[ -9   6 -81  72] : k80
[ 35  28  50 -11] : k212
[-27 -19  -8  -8] : k93
[-71 -77  25 -19] : k806
[39 47  0 -1] : k624
[ 36  45 -19  -7] : k208
[ 41  34  55 -40] : k927
where: [0] | k624, 2
len: [ 36  45 -19  -7] | 4
len: [36 45] | 2

[ 14   0  39  -9   1 -31  60]  k212
[ 26 -13  11  55  72 -17  14]  k806
[  6  -1  11  -6  -5 -23  15]  k927
[ 4  2  1 -5 -9  0 -7]  k517
[ 14  73   3  -9 -21  23 -15]  k813
[ 26 -13  -2  55  72 -17  14]  k80
len: [14 73  3] | 3
len: [ 4  2  1 -5 -9  0 -7] | 7

[  5 -21   6  14 -33 -18   0  12 -13  -7 -15  10  28  -6 -16   2  -7   2
   5   0   5  14  -1   0  15  12   5   4  -3  -4  28   9  -3  -1  -6   1
  -5  -4  17  22   7 -33 -19  39 -26  14  -9  -3   2  -1  13  17   0 -10
   5  25 -16  10  -1  -8  17   5] -> k927
[ 11 -37  -6  12 -16  -5  -4  -9  -2  -3  -1  12 -32   3  10   4  -2  -1
  18  -3   6  -6 -19   3  11  -1 -17   5   2  -9  -8  24  13  10   1  11
  13  15  10 -36   3 -46 -14 -36  15   9   3   7  -5  -8  35  35   7 -11
   1 -13  -5 -20   0  -6  49  -1] -> k470
[ 13  -4   2 -10  -6   4  -9   4  -4  -3  10  14  55   1   8  -3  -4  10
  -3  -3   3  11 -17  -3   3   5 -25  -5   0   4   4 -21   3 -15   1  -3
  14   0  23 -40  -8  25  -4  35   7  19  11  -1 -25  10 -12  52  -1  -2
  15  21   8  -4 -12   5  70   4] -> k517
[  9   3 -10   1  10 -16   1  -7  46 -17  -6  17  -5 -11   2   6  -4  -3
 -20   6   2 -20  40 -10   9  -3  25  -2   3   5 -29   7   6  -2  -9   9
   0   6  23 -12   3  31 -19   2  32  22 -14 -12   4   9  14  21 -10  22
   1 -15 -28  -9  -2  -5 -42  -2] -> k813
[-46   3  -8   1  12  -3   0 -13   2 -10  10   1 -18   5  -1   2  -4   3
   2   3  -8   9 -15   4  -3   7  48  -5  -7  -4 -15 -25   2   7 -17 -13
  -9   8 -40 -14  11  -5 -13 -28  -4  -8  16 -21 -26   3 -23  73 -41   2
   1  13 -13   4  -4   1 -59  -4] -> k80
[ -3  -1  -2   7  10   5   4 -15 -50 -27 -21  -3   0  -3  20  -1   8  -6
 -24  13 -10  14   5   0  -9  -3  15   7  -2  -5  57 -18  -3  -1  -7 -24
  28   4 -37  10   0 -61   8  20 -15  -4 -24   1 -14   6   4  65 -19  -9
  24  -1 -11  -6   0  17  85  -3] -> k212
asked: [ 11 -37  -6  12 -16  -5  -4  -9  -2  -3  -1  12 -32   3  10   4  -2  -1
  18  -3   6  -6 -19   3  11  -1 -17   5   2  -9  -8  24  13  10   1  11
  13  15  10 -36   3 -46 -14 -36  15   9   3   7  -5  -8  35  35   7 -11
   1 -13  -5 -20   0  -6  49  -1] | k470
where: [48] | k80, 26
len: [  9   3 -10   1  10 -16   1  -7  46 -17  -6  17  -5 -11   2   6  -4  -3
 -20   6   2 -20] | 22

[ 21 -35 -66   6 -27 -24  13  16   9  26] : k806
[ 13 -22 -37   3 -27 -16  36   0  14  31] : k80
[  1 -36 -37   9 -36 -20  36   5  14  28] : k517
[ 21 -20 -71  12 -14 -31  15  16   2  21] : k208
len: [ 21 -20 -71  12 -14 -31  15  16   2  21] | 10
where: [0] | k80, 7
asked: [ 21 -35 -66   6 -27 -24  13  16   9  26] | k806
len: [ 21 -35 -66] | 3
len: [ 13 -22 -37   3 -27 -16  36   0] | 8
where: [-35] | k806, 1

[  6  -4 -11   3  -6 -25   1   0  -2  -5   1  -6   4  -4   5  -3   1   8
  31   5   1  -9   4  -3  13  -7   7 -10   7   5   7   4   1  -4  -7  -7
   1   6   8   8   1   4   2   6   9  -6 -15   9   5 -16  -3   2   9   4
   1  13   5  -9   4  10  -2   3  -1   8] : k208
[-28  -9   7  -6  -5  -6  -1   5   1  -4  12   1  -5  22   4   1  -2 -11
  31  -1   4  -9  13   2   3  10  -1   0  14   5 -11  -5   2  22   7  -3
 -13  12  12   4  -5   4  -1   2  12  -6 -15 -13   2 -10   4   8  20   0
 -18   0 -11  16   1  -4 -14   0 -10  -6] : k624
[-16 -13   4  -5  -6  -9  -3   9   4  -7   4  -2  -9  20   3   2   0 -11
  31 -10  -3 -14  14  -4   8   8   4   6   7   5 -15  -1  -3  20  -1   0
   8  12  10   1  -1   4  -3   0  15  -6 -15  14   3  -5   1  -3  16  -5
 -13   2 -12  10   0  -5  -8   0   3  -9] : k494
[  9  -3 -14   5  -9 -18  -1   3   1  -6   4  -9   8 -12   3   1   0   5
  31  -1  -4  -7   6  -5   9  -3   8 -15   0   5  -3  -3   5 -12 -13  -2
   5  10   6  14   4   4   1  -3   1  -6 -15  10   7 -18  -4   4   3   1
   2  17  10  -5   3   4   1  -1  -6  11] : k927
[ -9  -6   7  -3  -9  -3   0   8   3  -4  12   3  -4  16   8   0   1  -7
  31  -9   3  -9   8   2   6  -1   3  -6  12   5  -7  -8   1  16   2  -3
  10  13   8   3  -5   4   1   1  15  -6 -15 -14  -3  -7   0   7  21  -3
 -12   0 -11  16  -2  -5 -14   5  -3 -12] : k517
[-25 -10   6  -5  -5  -6  -2   5   2  -3  11   0  -5  23   2   1  -3 -11
  31  -1   6  -9  13   2   4  10  -1  -1  15   5 -11  -4   2  23   6  -3
  -2  11  10   5  -5   4   0   2  11  -6 -15 -13   2 -10   3  10  19   1
 -18  -3 -10  17   1  -2 -14   2  -7  -8] : k806
[-15  -2 -10   6  -8 -22  -1   3   0   0   5  -5  13 -11  -1   2   0   8
  31   5   1 -10   6   1  12  -6   5 -15  -2   5   7   1   8 -11  -6  -3
   1   5   4  14   7   4   0   3   7  -6 -15  15   7 -19   1  -1  -1   8
   0  16   9  -3   1   9   5  -1  -5   8] : k813
[-74 -18   4  -3   2  -9   1  -3   3   1  10   5   0  -4  -9  -9  22  -6
  31   6  10  -3 -10  -1   0   4 -24  -6   3   5   2   2  -6  -4   8   0
   6  -1 -16  -1  10   4   3  -4   2  -6 -15  20  -8   1  13  -2   9   4
   4  -6  -7  -3 -18  -8  -3   0  -5  -1] : k80
asked: [  9  -3 -14   5  -9 -18  -1   3   1  -6   4  -9   8 -12   3   1   0   5
  31  -1  -4  -7   6  -5   9  -3   8 -15   0   5  -3  -3   5 -12 -13  -2
   5  10   6  14   4   4   1  -3   1  -6 -15  10   7 -18  -4   4   3   1
   2  17  10  -5   3   4   1  -1  -6  11] | k927
asked: [-28  -9   7  -6  -5  -6  -1   5   1  -4  12   1  -5  22   4   1  -2 -11
  31  -1   4  -9  13   2   3  10  -1   0  14   5 -11  -5   2  22   7  -3
 -13  12  12   4  -5   4  -1   2  12  -6 -15 -13   2 -10   4   8  20   0
 -18   0 -11  16   1  -4 -14   0 -10  -6] | k624
len: [-25 -10   6  -5  -5  -6  -2   5   2  -3  11   0  -5  23   2   1  -3 -11
  31  -1   6  -9  13   2   4  10  -1  -1  15   5 -11  -4   2  23   6  -3
  -2  11  10   5  -5   4   0   2  11  -6 -15 -13   2 -10   3  10  19   1
 -18  -3 -10  17   1  -2 -14   2  -7  -8] | 64

[ 64 -74  55  65] = k80
[ 31 -69  59  61] = k93
[-70  37 -24 -26] = k927
[ 36  39 -18 -20] = k806
[ 55 -48  41  43] = k494
[ 17  30 -28 -34] = k624
[-35 -14  26   7] = k208
[ 37  48 -20 -25] = k517
[-38 -20  29  15] = k212
len: [ 36  39 -18 -20] | 4
len: [ 37  48 -20] | 3
len: [-70  37 -24 -26] | 4
len: [-38 -20  29] | 3
len: [-35] | 1
where: [-69] | k93, 1

